A small network was shown many inputs. Here are its activations along a few directions, one row for each input.
In each table, some parts of the input vary, and every possible input appears once, in random order.
Descriptions start from the smaller parts, as in this example, which fits no table here: one of 5 places around a ring, together with either a single point or one of 11 places around a ring or (one of 3 separate values, together with one of 6 places along a line).
Shared parts are said once, and a part with two or three values counts as separate values.

Other details of the inputs vary at random and push rows far along three fixed directions, the same in every table; ignore that.

A family of inputs:
R1: [ 16   6   5  13 -16 -51 -63   8  25  16 -18  -4  35  15]
R2: [ 29 100  12  40  45  36 -24 -19   3 -24 -48  37 -10 -13]
R3: [-39 -47   7   2 -32 -38   3  18  -4  45  26 -21  17   3]
R4: [ -1   3  -8 -20 -15  15  23 -16   8 -26   2   1 -17 -13]
R5: [  2   6   4  -4 -18  17  25 -10   6 -18  -5  -5 -26  -8]
R6: [ -9   8 -12  11  -6   7  27 -16  -3   0  12  -8 -15 -17]
R7: [-39 -67  37   9 -19 -51 -18   7   3  51  26  34  45   8]
R8: [  5  11 -26  -7  -1   9  15  -1 -15  -5   7 -35 -14  -7]
R9: [ -7 -39 -24  -9 -40 -39  12   3 -17   6  37 -41 -33  -4]
R10: [ 16 -10 -10 -25  -4  12  22 -15   5 -34   6 -13 -14   0]
R11: [-10  12 -18   5 -10   9  27 -21  -7  -3   2 -16 -13 -17]
R12: [-43 -71  22   6 -23 -51   3   0  -1  36  42  16  30   5]
R13: [ 22  -5 -19   5 -28 -46 -30  -2  17   1   5 -25  -1   3]
R14: [-35 -67   5  -9 -40 -34  23  22 -17  45  34  -8  -9   7]
R15: [-39 -67  21 -35  65  56  49  40 -33  10  43   8  37  14]
R16: [-15  33  28  -2  38  57  15  12   0  -5 -11  37  13  -6]
R17: [ -1   5 -13   1 -15  10  31 -16 -13  -2  -1   5 -33 -11]
R18: [ -3   6 -11   5  -8   7  22 -19 -17  -2   3  -1 -31 -20]
R19: [  0  14 -15   5  -2   3  21  -4 -19  -4  10 -20 -38 -13]
R20: [ 15  11 -11 -17  56  45  22   3 -35 -12  12   2  -5  -5]
R21: [-24  20  44  -4  50  53   4  41  -5  17  -5  36  30   6]
R22: [ 16   3  -3 -17  -9  18  14  10  -3 -19   2 -23 -25   3]
R23: [ -3   6 -22  -3  -5   5  28 -31  -4 -13   5 -14  -4 -16]
R24: [  1   9 -24  -2   1  14   6  -1 -10  -2  -2 -30 -13   5]
R25: [-15   8 -21   8 -10  16  24 -23  -4  -3  -4 -16 -17  -8]
R26: [-32 -54   8 -32  56  56  58  12 -25 -10  34  11  25   3]
R27: [ -3  13 -13   7  -1   6  21   2  -8   6  11 -21 -20 -11]
R28: [  8  20   8  -1  68  35   3  12 -23  -6  10  16  18   6]
R29: [ 17  -6 -20 -13   3   2  16 -17  -8 -15   3   7 -11   0]
R30: [-11 -19  26  23  -7 -50 -69   4  36  32 -19  26  67  28]
R31: [  8  -8  -5  10 -19 -42 -53   3  22  13 -16 -12  23  22]
R32: [  4   5   2 -11 -14  17  24   8  -2 -12  -1 -19 -32  -3]
R33: [ -1 -26  31  17  -9 -59 -64   7  20  32  -7  37  48  15]
R34: [-11  -1  26 -13  41  55  41  -2  -7 -14   7  26  17   0]
R35: [  4   8 -23   3  -5   4  30 -30   0 -16  12 -11 -15 -18]
R36: [-41 -40  47  29 -11 -49 -53  10  31  56  -6  40  79  28]
R37: [ -2 -26 -20   0 -37 -38  -1   7   1  14  26 -36 -13  -1]
R38: [ -8 -15  10  15 -48 -33 -21   0  26   0 -21   2 -11  -2]
R39: [ 31  89  14  27  48  39 -27   3  -9  -5 -48  28 -11  -9]
R40: [ -4  -1  -6  -5  -9  17  20  11  -5 -13  -9 -18 -32  -7]
R41: [ 24 104  72  44 123  67 -73  41  -5  23 -61  90  71  18]
R42: [-36 -19  44 -22  58  55  16  52 -18  25  25  31  47  15]
R43: [  6  -1 -15  -5  -9   6  29 -25  -9 -11   1  10 -22  -8]
R44: [ 12   1 -27  -6   7   1  19 -22   1 -19  16 -14  -4 -10]
R45: [-47 -52  12   8 -27 -33  -7  21   1  51  18 -13  23  17]
R46: [ 76  77 -28   2 -52 -39 -78 -16  48 -52 -64 -20 -42  -2]
R47: [ -1  -7  24  21 -10 -57 -66   2  34  26 -16  23  64  17]
R48: [  1  -6  -8  -6  -8  13  21 -17   6 -28 -10  -1 -17 -10]
R49: [ 23  -8 -10 -27  -2  13  13   3  -1 -27   6 -24 -18   6]
R50: [ 14   3 -17  -9  -4   9  14   7 -20  -1   3 -10 -28   2]
R51: [ 42  28 -23   7 -52 -30 -41  -2  25 -32 -41 -32 -46  -2]
R52: [ 52  56  -4   9 -43 -45 -80 -18  56 -36 -58  11  -6   2]
R53: [  9  -4 -24  -7   9  -4  18 -23 -11 -24  18  -9 -15  -9]
R54: [ 26  -1 -26 -18   2   6  12  -3 -16 -14   3 -11 -25   3]
Each input here is: one of 6 places around a ring, together with either one of 3 separate values or one of 6 places along a line.
Q: The inputs of R4 and R46 match in every part but the place on the ring of 6. If R23 is changed in the same way as R4 into R46, which row does it become?
A: R1
Q: The inputs of R53 and R28 match in every part but the place on the ring of 6. If R44 is changed in the same way as R53 into R28, which row does it become?
A: R13
Q: Which other rows does R10 become when the choice among 3 separate values takes its other values? List them by row number.
A: R26, R52
Q: Which other rows does R39 become when the place on the line of 6 takes its other values? List them by row number.
A: R3, R14, R19, R27, R45

A family of inputs:
R55: [ 1  7 26 -9 59 32 -1 -2 -3  2  0 45 54  8]
R56: [-24 -19  -2  -1  27  25  46  -9 -31  -1  26  16  -9 -18]
R57: [-13 -29  -3 -36  26  34  45  -2  -8 -19  38   5  10  -5]
R58: [-35 -63  14   6 -35 -45   4   3   0  25  31  10  -1  -4]
R59: [ -2 -60 -10 -16 -22 -44 -12  25 -12  34  33 -21  11  25]
R60: [ -9 -21  -7 -31  28  30  41  -8 -13 -18  32   8  15  -8]
R61: [-30 -29   9  -7  16  24  54  -5 -31  -1  32   5 -17 -13]
R62: [-13  34 -15   8 -10  22  39 -23 -10 -10   6 -18 -35 -25]
R63: [ 35  58   2  18  16  -1 -66   1  35 -29 -51   4  12   9]
R64: [ 24  49  14  32 -27  -5 -40  -9  17  -8 -64  32 -30  -4]
R65: [  7 -19 -51 -19  10  26  44 -21 -20 -27  13 -45 -23   4]
R66: [ 24 -17  -7  -7 -48 -66 -58  25  21   7   5 -23 -10  11]
R67: [-23 -36  41  10   2 -31 -50  33  25  27  -2   9  60  28]
R68: [-40 -32   4  22 -29 -36   7  -8   0  54  18   5  20   4]
R69: [ 16  11 -19 -31  -9  39  34 -13  -1 -37 -14  -5 -31  -6]
R70: [  0 -51  -2 -19 -15 -42 -22  23 -13  31  31 -16  15  16]
R71: [-17   2  29  -8  51  54  -4  34  -2   7 -26  22  34  22]
R72: [ 35  66  22  46  -4 -10 -40 -12  23 -15 -51  27 -19  -9]
R73: [ 48  27 -57  -5 -50 -13   5 -27  19 -58 -23 -75 -69 -14]
R74: [-39 -10  36  35 -10 -40 -33   3  12  63  -2  32  52   4]
R75: [ -3  46  -9  18  -4  30  41 -17  -5  -9  -1 -16 -33 -25]
R76: [ 33  54  21   6  32  31 -12  -3  22 -30 -27  25  14   1]
R77: [-48  -9  -1  -7  -1  52  67   1 -29  22  16  -1 -17 -15]
R78: [ 24 -21 -14   1 -58 -69 -40 -25  34   0 -11  -1   8  14]
R79: [ 29 -40 -36 -19 -91 -74  -9  10  11  -8  23 -75 -59  -1]
R80: [-34  32  26  24  47  32  10   4 -10  29   1  39  38 -11]
R81: [ 27  17 -22 -26   8  20  12  12 -18 -26  13 -37 -37  -3]
R82: [-11 -30  -4 -43  17  40  37  39 -34   6  20 -16 -18  11]
R83: [-18 -59  13 -25 -32 -31   7   3  14   4  36  -4  18   5]
R84: [ 28  28 -28  25 -22 -19  -4 -40  -1 -17 -29   2 -41  -8]
R85: [ 24  44  -2  11  48  27 -32  -6   5 -16 -38   6  26   9]
R86: [ 33  50  -6  18  13  -8 -60  -5  27 -26 -46   1  16   5]
R87: [  6  14  22  -9  68  31 -17  40 -19  11   8  23  38  11]
R88: [-13  36 -23   6  -2  27  41 -22  -9 -12   7 -14 -32 -28]
R89: [-22 -29  39  30   0 -42 -35   1   2  43  -4  47  38   8]
Q: What do these inputs look like to the network?
A: one of 5 places along a line, together with either a single point or one of 6 places along a line
Q: The inputs of R58 and R88 match in every part but the place on the line of 5. If R89 is changed in the same way as R58 into R88, which row does it become?
A: R74
Q: A walk changes only the place on the line of 6. It starts at R73 and steps to R67. List the rest of the walk in order.
A: R63, R86, R85, R65
Q: Which other rows does R75 become when the place on the line of 5 takes its other values? List them by row number.
A: R72, R73, R76, R79

A family of inputs:
R90: [ 22 -27 -53 -36 -71 -42   5 -14  14 -34  15 -67 -46  -6]
R91: [  2  -4 -24 -30  65  63  43   2 -28 -26  20 -18   9   6]
R92: [ -4 -96 -49 -45 -68 -63  27  -3  -8   4  65 -65 -30   2]
R93: [-18 -33 -31 -11 -61 -16  53 -24  -6 -12  17 -30 -66 -20]
R94: [-54 -44  63  43 -12 -61 -57  17  27  72  -6  53  90  23]
R95: [ 32 118  12  33  40  55 -11 -26  16 -32 -57  39 -11 -20]
R96: [ 37  -7 -67 -30 -26 -20  13 -26  -7 -41  10 -56 -48  -7]
R97: [ 80 122 -20  10  66  63 -34 -18  11 -65 -63   7 -10   2]
R98: [ 43  79   6  50 -65 -63 -81 -31  55 -20 -68  14 -30 -13]
R99: [-31 -94  -5 -48 -12   1  37  28 -19  12  49 -25  10  15]
R100: [ 14  47   4  40 -18 -37 -50 -29  25   9 -41  25   8 -10]
R101: [-32 -24  44  40 -23 -54 -44   3  28  53  -6  40  56  11]
R102: [ 90 113 -31   4   3  21 -43 -21  29 -75 -66 -18 -42  -8]
R103: [ 28  45   8  -4  87  64  -6  13  -8 -26 -19  17  23  11]
R104: [-33   1  42  23  60  26  10   5 -17  35  10  57  44  -2]
R105: [ 11 -11 -41 -57  38  73  85   0 -41 -56  38 -45 -47 -18]
R106: [-33  25  73  38  84  32 -20  19  -8  54  -7  91  88  13]
R107: [-69 -41  56  -5  65  69  66  30 -33  45  37  54  49   8]
R108: [-43 -61  43  38 -56 -92 -49   5  30  58   4  26  46  14]
R109: [-36   2  41  52 -38 -51 -46  39   7  78  -9  17  17   7]
R110: [-30  15  15   5  37  58  39  -6 -16   6  -4  31   5  -7]
R111: [ 24  41 -13  32 -85 -72 -55 -37  49 -11 -46 -10 -32 -19]
R112: [ -5 -70   7 -12 -27 -65 -40  25   3  26  32  -5  28  24]
R113: [  0 -15  -2 -45  58  82  59  21 -35 -24  23  -4  -1   4]
R114: [ 31 -49 -56 -45 -80 -34  20 -10  -2 -42  16 -69 -74  -9]
R115: [-25 -33 -23 -42  37  58  77  39 -65  13  57 -59 -38  -1]
Q: What do these inputs look like to the network?
A: one of 2 separate values, together with either a single point or (one of 3 separate values, together with one of 4 places along a line)
Q: The inputs of R111 and R90 match in every part but the choice among 2 separate values. If R107 is changed in the same way as R111 into R90, which row does it become?
A: R113
Q: Which other rows does R101 become when the choice among 2 separate values takes its other values? List them by row number.
A: R97
Q: Which other rows does R99 become when the choice among 2 separate values takes its other values? List them by row number.
A: R110
